Each row below holds a small network's activations on one input, seen along a few directions.
Each table varies a few parts of the input and shows all the possible inputs, shuffled.
A made-up example of a description, with smaller parts first: one of 4 places along a line, together with either a single point or one of 11 places along a line or (one of 2 separate values, together with one of 8 places around a ring).
Shared parts are said once, and a part with two or three values counts as separate values.
(in the rows, 128 means zero)

Other details of the inputs shift rows strongly along two fixed directions, in all tables alike. That doesn't count.

Rows:
r1: [117 117 120 141 132 133 137  77 118 118 140 128 138  97  96 192]
r2: [ 90  93 126 162 158 144 138 104 138 153 143  75 163 156 101 236]
r3: [120 119 141 143 124 128 111  72 119  88 137 158 128  40  90 135]
r4: [ 89 105 152 145 131 126 123  71 156 124 116  96 145 108 119 178]
r5: [102 128 119 130 145 133 144 178 133 156 116 111 141 202 146 138]
r6: [132 149 113 132 150 131 160 186  93 152 150 115 145 214 146 149]
r7: [127  71 131 125 131 133 136  75 140 128 137 101 136 103  95 180]
r8: [120 138 116 124 140 120 165 170 103 143 140 126 137 202 146 143]
r9: [140 100 159 130 111 128 100  54 161 100 138 123 111  40 107 126]
r10: [131 130 116 125 134 130 121 174 134 128 127 137 112 135 136  91]
r11: [126 117 166 140 109 124  92  52 170  99 131 118 124  45 120 126]
r12: [133 131 118 128 141 143 125 171 123 131 122 135 122 133 131  86]
r13: [137 146 147 117 121 127 129 151 141 142 110 116 133 174 170  83]
r14: [118 161 140 131 127 124 112 170 145 134 114 115 127 165 164  93]
r15: [139 148 111 133 139 134 150 175  93 150 131 126 144 201 136 153]
r16: [139 173 120 110 106 118 113 152 125  98 116 188  97  90 142  48]
r17: [150 120 129 112 136 134 156 170 121 169 128  91 136 230 162 134]
r18: [106  87 136 133 128 131 119  75 151 100 119 141 118  43  93 129]
r19: [136  80 129 131 130 130 121  85 144 126 152  96 130 101  95 184]
r20: [125 142 124 121 124 118 136 156 106 117 122 160 124 147 136  97]
r21: [132 161 119 122 135 129 142 152 108 124 131 150 123 137 136  95]
r22: [145 153 151 129 123 137 115 141 137 135 119 113 135 146 159  81]
r23: [144  92 108 127 117 119 115  81 135 152 134 104 130  91 105 194]
r24: [104  99 111 138 137 124 162  87 117 141 141 105 149 161 105 239]
r25: [115 149 134 141 144 137 131 169 127 158 119  87 150 204 158 140]
r26: [137 161 133 119 110 114 102 149 121  88 124 189 102  77 133  47]
r27: [153 118  92 105 126 124 147 164 110 186 113 106 137 199 148 150]
r28: [137  78 141 146 145 144 144  76 130 158 157  56 154 159 108 234]
r29: [115 157 137 125 117 128  91 156 156 100 108 170 103  75 138  36]
r30: [132 162 115 118 130 116 140 167 117 127 137 148 114 156 147 101]
r31: [124 162 130 108 112 117 129 131 125  93 109 189  99  78 136  35]
r32: [142 167 130 118 104 118 105 145 125  92 113 191 100  77 132  51]
r33: [149 105 121 123 107 130  98  58 134 125 115 138 121  20  95 128]
r34: [111 112 132 144 132 116 133  87 128 110 159 125 131  97 105 188]
r35: [161 130 120 112 133 143 129 173 116 142 129 119 126 161 136  85]
r36: [130 148 121 120 118 122 139 153 110 122 112 162 123 147 135 101]
Description of these inputs: one of 3 separate values, together with either a single point or one of 5 places around a ring or one of 6 places around a ring.
Q: The inputs of r7 and r35 match in every part but the choice among 3 separate values. If r4 is changed in the same way as r7 into r35, which row does it become?
A: r25
Q: Change only the choice among 3 separate values in r29. List by row number the other rows that result.
A: r2, r5
Q: Change only the choice among 3 separate values in r9. List by row number the other rows that result.
A: r17, r28

Rows:
r37: [113 128 142 147 141 123 144  75 127 121 174 103 140 125 111 218]
r38: [108  97  90 134 134 123 158  83 103 135 139 117 147 127  84 233]
r39: [121 140 153 125 110 119 122 105 148 131 102 131 130 137 154  96]
r40: [ 98 149 129 132 124 136 132 183 147 134 102 141 115 154 153  85]
r41: [111 118 162 139 116 131 103  63 154 123 114  93 140  83 115 155]
r42: [ 90 147 135 151 131 129 107 133 129 107 115 156 133  89 120 118]
r43: [126 126 126 141 137 136 120 141 105 101 130 167 121  94 109 101]
r44: [163 127  98  96 120 125 152 155 108 179 114 119 131 201 164 125]
r45: [138 146 147 108 120 127 139 136 131 136 117 129 126 152 167  73]
r46: [105 115 152 156 119 103 124  61 141 117 141 110 144 116 116 210]
r47: [132 141 136 146 126 141  95 138 154 137 117 102 133 135 145 113]
r48: [129 134 101 128 122 125 113 143 104 119 119 178 119  66 106  98]
r49: [135 133 153 125 127 133 118 108 137 127 123 104 128 109 138  97]
r50: [ 90 109 116 165 170 132 156 135 105 154 160  90 163 183 114 231]
r51: [156  89 111 131 128 136 112  96 140 154 138  94 142  96 103 187]
r52: [153 147 108 114 116 117 125 107 117 116 137 161 109  86 119 132]
r53: [132 117  98 114 125 130 128 146 133 140 109 160 107  98 117  97]
r54: [147 145 137 129 122 128 127  98 121  93 152 155 108  93 112 126]
r55: [164 151 142 115 110 111 131 160 106 109 133 162 114 138 150  70]
r56: [ 91  89 126 152 166 136 155 105 147 140 142  92 145 143 109 213]
r57: [126  91 128 121 137 136 126 154 140 129 133 115 124 139 112 121]
r58: [166 132 134 116 129 141 134 161 114 151 123 104 130 181 145  98]
r59: [121 134 132 120 122 132 140 109 112  85 129 172 120  87 102 105]
r60: [143 113  84 101 138 129 133 209 123 170 121 118 125 197 142 113]
r61: [157 115 120 111 108 133 114 100 125 148 113 118 120  91 119 123]
r62: [142  99 114 130 114 103 137  75 111 130 144 118 131 104 110 211]
r63: [140 130 139 134 136 140 107 132 142 129 140  97 131 119 139 110]
r64: [172 139 124 119 131 148 126 200 120 158 137 102 132 200 151  94]
r65: [ 96 167 137 129 117 121 122 122 134  89 103 174 127  96 126  86]
r66: [150 108 153 109 112 132 131  82 133 117 120 141 123  97 126 104]
r67: [ 97 152 131 127 130 124 138 111 120  92 129 156 126  98 118  98]
r68: [118 178 145 135 108 122 108 108 142  96 130 159 116  93 135 104]
r69: [139 160 147 118 117 105 126 140 123 108 138 156 120 119 158  75]
r70: [115 122 117 120 158 131 140 208 134 157 134  91 136 218 157 119]
r71: [131 109 104 132 164 141 169 202 113 171 132 101 136 246 134 162]
r72: [ 91 112 138 139 125 129  98 124 163 104 105 122 116  94 126 107]
Q: The inputs of r70 and r60 match in every part but one. If r67 is changed in the same way as r70 into r60, which row does it become?
A: r38
Q: What do these inputs look like to the network?
A: one of 4 places along a line, together with one of 9 places around a ring
Q: Change only the place on the line of 4 in r68. List by row number the other rows that result.
A: r37, r52, r54
Q: A walk changes only the place on the ring of 9. It starts at r46 and steps to r68. List the rest of the walk in order.
A: r65, r42, r40, r72, r47, r41, r39
Q: A walk changes only the place on the line of 4. It starts at r42 and steps to r50. List the rest of the walk in order.
A: r43, r48

Rows:
r73: [113 102 144 133 114 125 108  79 155 113 111 125 133  79 120 136]
r74: [130 112 132 116 134 133 129 147 141 138 119 122 116 136 135  97]
r75: [102 106 122 152 151 132 135 134 147 164 139  76 152 178 125 212]
r76: [106 124 149 153 145 130 136  90 123 124 146 108 151 126 120 185]
r77: [140 123 110 123 138 124 143 160 100 131 148 134 137 157 117 139]
r78: [153 144 120 118 127 118 146 159  98 136 142 146 129 165 143 113]
r79: [139 155 131 129 120 117 124 134 111 110 136 162 110 113 134 110]
r80: [156 129 118 109 115 133 118 135 126 136 100 140 119 111 135  80]
r81: [105  89 132 143 135 131 123  97 158 134 135  98 137 113 118 173]
r82: [138 117 107 116 131 136 125 135 126 148 131 133 122 122 119 136]
r83: [128 137 140 119 113 122 113 124 151 118 118 125 123 116 148  88]
r84: [116 130 128 133 113 111 118  74 126  95 131 154 110  57 108 139]
r85: [101 124 151 147 131 135 105  81 136  79 132 144 130  37  96 116]
r86: [165 149 117 116 123 131 128 151 113 147 135 134 123 163 143 108]
r87: [162 148 111 110 122 135 111 171 117 128 128 149 113 133 128  70]
r88: [131 151 137 134 134 133 106 174 140 129 124 122 128 151 143  94]
r89: [104 148 123 135 141 132 129 162 124 126 121 142 129 136 142  92]
r90: [139 105 149 130 138 133 139 112 132 147 141  92 138 170 136 165]
r91: [139 135 141 106 116 124 126 136 138 127 113 124 113 133 149  72]
r92: [113 136 125 139 145 138 147 153 122 116 141 129 133 164 120 143]
r93: [134 100 106 123 131 133 139 110 117 161 131 103 147 161 113 207]
r94: [108 143 134 130 124 125 143 109 132 105 129 139 125 120 122 132]
r95: [119  92 150 148 133 131 126  73 147 131 150  82 149 130 123 205]
r96: [109 150 116 128 141 135 148 175 126 129 124 151 120 166 140 102]
r97: [138 140 114 106 114 115 138 154 107 126 112 171 121 123 133  85]
r98: [108 113 121 142 123 117 116  80 133  98 130 162 106  39  91 144]
r99: [113 139 158 139 118 130 119  67 142  74 132 169 115  42 108 105]
r100: [119  98 144 143 131 134 111 100 150 115 139 103 137 102 111 154]
r101: [138 140 105 111 127 119 139 178 107 132 126 167 116 136 135  77]
r102: [108 153 128 131 137 125 144 153 115 142 130 111 142 179 151 134]
r103: [141 119 134 119 138 139 132 166 126 139 128 104 126 171 138 102]
r104: [152 122 106 116 131 140 133 163 123 155 121 120 123 141 140 105]
r105: [125 125 111 141 140 126 137 147 106 126 147 124 129 154 114 175]
r106: [128 166 141 122 118 119 108 149 146 125 112 131 121 129 156  77]
r107: [121  97 146 122 117 127 118  79 147 118 108 127 122  83 113 120]
r108: [133 129 122 114 114 109 134 105 117 110 132 154 122  89 119 118]
r109: [120 123 147 153 139 128 130 112 140 152 148  79 152 165 133 204]
r110: [158 133 123 111 116 129 122 119 129 135 117 124 118 104 134  94]
r111: [117 119 106 137 133 119 148 134 106 143 129 124 139 171 121 202]
r112: [112 162 133 125 121 128 123 163 118 118 100 161 128 134 152  62]
r113: [112 130 130 140 131 127 130 143 138 159 116  97 149 179 141 172]
r114: [156 150 106 104 119 125 131 158 116 150 126 128 121 166 144 104]
r115: [169 136 130 118 123 136 125 133 121 137 127 124 122 126 143  94]
r116: [ 96 124 143 136 117 128 124  67 144  82 111 167 122  50  99 127]
r117: [148  92 119 137 142 143 135 116 121 151 143  81 143 142 105 191]
Q: The inputs of r79 and r98 match in every part but one. If r115 is changed in the same way as r79 into r98, which row does it become?
A: r104
Q: The inputs of r92 and r116 match in every part but one. If r88 is changed in the same way as r92 into r116, which row does it become?
A: r113
Q: What do these inputs look like to the network?
A: one of 5 places around a ring, together with one of 9 places around a ring
Q: A walk changes only the place on the ring of 5. It starts at r114 and steps to r93. List the rest of the walk in order.
A: r82, r87, r86
Q: A walk changes only the place on the ring of 5. It starts at r90 and steps to r91. List the rest of the walk in order.
A: r107, r74, r103
